[-51  31  33 -15] out 31

[[ 20  62   1  32  11]
 [ 43  30   0   2 -24]] out 62

[-18   8 -49 -28] out 8

[-54  14 -18 -38 -14  23 -14] out 14

[ 64  15 -17 -33 -15] out 15

[-17 -42  23  16 -68  39 -23] out -42

[-43  14 -21 -33  64 -29] out 14

[[-50 -17  -2  25  -3  26]
 [-26  62 -38 -29  29 -21]
 [-32  37 -35 -32  18 -23]] out -17

[-64 -29   9 -22] out -29
---
((0.035, 0.145, 0.218, -0.122, 0.118), (-0.124, -0.070, 0.211, 0.164, 0.183)) --> 0.218
((-15.788, 2.978, -6.415, 12.716), (-8.543, -5.611, -6.908, -4.586), (-22.152, -6.312, -14.143, 0.812)) --> 2.978
(-8.77, 10.27, -16.73, -7.96, 12.19) --> -16.73
(45.32, -147.20, 53.13, -149.70, -199.22, -1.84, 105.52) --> -199.22
(0.07, 0.02, 0.02, -0.10, -0.01, 0.13, -0.02) --> -0.01
(-0.07, 0.14, -0.04, -0.14) --> 0.14
((-1.10, -0.63, -0.01, 0.19, -0.65, 0.54, 1.47), (0.88, -0.12, -0.01, 0.11, 0.31, -0.17, -1.72)) --> -0.65
((-16.8, -3.3, 4.0, 13.1, -14.4, 1.4, -11.9), (-9.1, -20.4, -10.4, -16.2, -18.2, -6.3, -8.3)) --> -14.4
(0.114, -0.156, 0.043, -0.088, 0.204, 0.038, -0.151) --> 0.204
---
[-60  10 -44 -39  -2]
-60, -2

[-22  49   0   0  42]
-22, 42

[[-35 -18 -30 -39 -45  18]
 [-67 -16  20  56   1 -21]
 [ 17  24   9 -63  11 -16]]
-35, -16

[[-11  -4  -6 -20 -12 -21]
 [ 31  44 -16  59  41 -12]]
-11, -12

[-37  23 -62 -39]
-37, -39

[ 34   9   0  62 -39   2]
34, 2

[ 21 -59  27 -32]
21, -32

[-61   4  16  -1]
-61, -1
---
[73 14 73 91 48 22 96] | 96, 14

[[-28   6 -31 -16]
 [ 10  15  14   6]
 [ -7   8  30  -2]] | 30, -31

[ 23  -7  14  28 -28] | 28, -28

[0 5 8 4 5] | 8, 0

[[695 375 406 877 562]
 [192 810 823 483 451]
 [303 609 623 147 649]] | 877, 147

[41 80 63 16 50 87 75] | 87, 16

[189  88 200  80 178  86  59] | 200, 59

[[569 689 560 276 549 726]
 [542 525 322 322 437 248]
 [296 387 283 953 675 463]] | 953, 248
---
array([4, 4, 4, 5, 2, 2, 8]): 4
array([ 495,  652, -689,   60,  248,  -91, -419]): 495
array([-34, -32, -17, -16,  27, -40]): -34
array([-852,  884,  143, -879, -833]): -852
array([178, 991, 418,  48, 522]): 178
array([1881, 8887, 1213, 5557, 2795, 3170, 1112]): 1881
array([ 639,  -42, -506, -137, -664, -297, -426]): 639
---
 0.20   0.16  -0.07  -0.11
 0.05   0.14   0.20  -0.01
value 0.16

 119.63   100.10   -11.68   -65.10   -38.43    87.88
-122.54  -131.69  -160.32    54.90    -4.79   -95.84
value -65.10

-0.45  -1.41  -0.98  -0.48   0.12  -0.55   0.22
-2.18   0.44   0.51  -2.29  -1.16   1.10   1.68
value 0.12

 15.3   17.2   -1.9   13.2   -8.6   -7.3   22.0
  8.8    2.2    2.8    9.9   -5.7   15.7  -15.1
value -8.6

 0.050  -0.063  -0.016  -0.102  -0.090   0.047   0.051
 0.119  -0.101   0.039  -0.186  -0.125   0.152   0.121
value -0.090

  2.2   -9.0   -1.4  -12.7   -9.5
-19.1    5.1   -6.3   13.0    9.6
value -1.4
---
-14,24,-65,29,26,65
58,-15,48,2,-27,-38
→ 65

-45,-12,-2,28,61,-5,8
-29,-6,33,0,-14,26,0
33,-2,2,53,-15,5,-18
→ 0

24,44,20,-58,1
11,11,-30,-16,64
→ 1

-8,-2,26,45,5,33
36,-13,5,-24,48,8
-48,-4,8,43,-39,33
→ 8

18,-58,-36,43
-13,-54,37,-33
→ 43

0,-26,-19,-14,-55,22,25
-10,-41,-1,-4,-46,11,-18
→ 25

15,10,64,-30,23
-33,0,20,-46,-33
32,4,-14,4,33
→ -33

14,41,-1,-14,25,20
-14,-23,-15,67,-2,-25
→ 20

36,32,-22,51,36,32,19
51,32,-37,50,-52,45,-23
→ 19
---
[56 41 77 45 49  2] --> 56
[251 112 166  57  92 155 216] --> 251
[ -8  25  38 -27] --> -8
[144 169 138 134 211  21 167] --> 144
[ 414  761 -621 -379 -592 -177] --> 414
[5 3 5 5 5 1 7] --> 5
[63 81 25 47 21] --> 63
[887 249 608 303 374] --> 887
[248 164 210  36 198] --> 248
[622 893 788 249 372 610] --> 622
---
[[-28  -3 -20 -12 -62 -16]
 [-34  19 -27  12 -49  12]
 [-11  25 -31  15 -53  14]] yields -20

[40 30 48 25  4 -9] yields 48

[-30  43 -17 -49] yields -17

[[34 56 45 27]
 [14 30 27 45]
 [10 14  4 27]] yields 45

[ 26  -8  38 -30  49  28] yields 38

[-19 -20  64  38  24] yields 64

[ 27  -7 -60  35  44] yields -60
---
[[138 131 110 192]
 [ 92 115 207  70]
 [175  62 204  79]] Out: 138

[[3495 2197 4898 5142 6348 6647 3051]
 [5915 7558 6771 7710 7371 2105 5187]
 [8849 4364 5111 5811 6574 5682 5377]] Out: 3495

[[2 5 6 5 5 4 7]
 [2 5 6 5 5 5 6]
 [2 5 7 5 5 6 5]] Out: 2

[[ 11  28  24  23 -29]
 [  8  27  22  27 -28]
 [ 26  14  15  18  19]] Out: 11

[[4 4 4 5 7 4 2]
 [5 3 3 1 4 3 4]
 [5 2 5 3 1 5 6]] Out: 4

[[92 91 16 72 25 58]
 [49 36 14 39 47 64]
 [46 58 20 55 28 29]] Out: 92
---
Q: -10.52,-0.41,-10.26,14.52,-5.28,2.91,7.50
A: -10.52, 7.50

Q:
-1.7,-1.8,-0.3,-0.1,-1.9,0.0,-1.0
-1.5,-0.1,-1.5,-1.6,0.0,1.2,0.3
A: -1.7, 0.3

Q: -135.963,-7.790,71.024,-73.515,182.081,114.979,-112.859
A: -135.963, -112.859

Q:
41.7,-39.0,-182.6,-22.6,70.4,-63.0
-81.6,-197.8,-92.9,-74.2,68.8,137.6
0.5,-173.4,-53.3,3.7,-181.2,12.4
A: 41.7, 12.4

Q: -17.784,4.633,12.938,16.304
A: -17.784, 16.304

Q:
145.4,63.7,44.8,-4.3,47.0,3.3
160.6,-70.4,116.3,62.7,-94.6,-1.9
156.7,132.6,67.3,-9.8,-138.0,46.7
A: 145.4, 46.7

Q:
-163.95,68.26,12.22,-90.49
-59.65,-181.45,-34.05,-164.20
-156.40,67.49,179.84,-80.23
A: -163.95, -80.23

Q:
0.02,0.14,0.04,-0.07,0.07,-0.08,0.03
0.00,0.13,0.00,0.00,0.05,0.10,-0.04
0.07,-0.17,-0.01,0.22,0.02,0.02,0.16
A: 0.02, 0.16
---
[[ -6   9  -9 -16]
 [-13  35 -20 -43]
 [ -5  12  -8 -14]]: -9

[[55 70 68 43 25]
 [54 58 60 56 55]
 [44 73 80 58 25]]: 68

[[8 5 6 0 2 7 8]
 [5 5 7 4 4 8 6]
 [7 5 5 1 2 6 7]]: 6

[[614 500 219 446 535 676 512]
 [527 551 906 460 418 663 513]
 [512 579 443 714 539 483 580]]: 219

[[1839 3417 8752 3325 3852]
 [2976 3418 5316 1940 2835]
 [2710 2959 6121 4022 3383]]: 8752

[[551 803 848 796 785]
 [ 67 872 845 791 778]
 [506 773 857 835 767]]: 848

[[ 17 -14   6  -5 -12]
 [-10  35   9   6 -13]
 [  1   6 -30  17  26]]: 6

[[6056 9327 8148 7202]
 [1205 8722 9532 7602]
 [9942 9550 6609 7454]]: 8148

[[528 192 756 498 191 737]
 [358 446 546 405 164 600]
 [657 637 485 568 751 478]]: 756
---
[[-13.25   0.79  -9.66  -5.35   5.26]
 [ -9.06   1.32  -6.07   1.33  -1.61]
 [  4.66 -18.36   4.85 -11.89  21.39]] yields -5.35

[[-0.077 -0.068 -0.073 -0.091 -0.045 -0.082  0.199]
 [-0.035 -0.206 -0.111 -0.029 -0.100 -0.101 -0.203]] yields -0.091

[[-13.697 -21.868  23.448 -11.576  -4.347   4.157]
 [-13.614  -9.254  17.165 -15.025  -8.966 -17.269]
 [  1.530 -13.305 -15.605  -2.821 -12.318 -13.045]] yields -11.576

[  83.761   63.912  138.435  -16.560 -152.553] yields -16.560

[-0.151  0.124 -0.174 -0.153 -0.143] yields -0.153

[-13.8 -11.1 -12.4  10.7 -18.4 -16.4] yields 10.7

[  50.7    9.7 -157.7 -173.1  134.3   93.7] yields -173.1
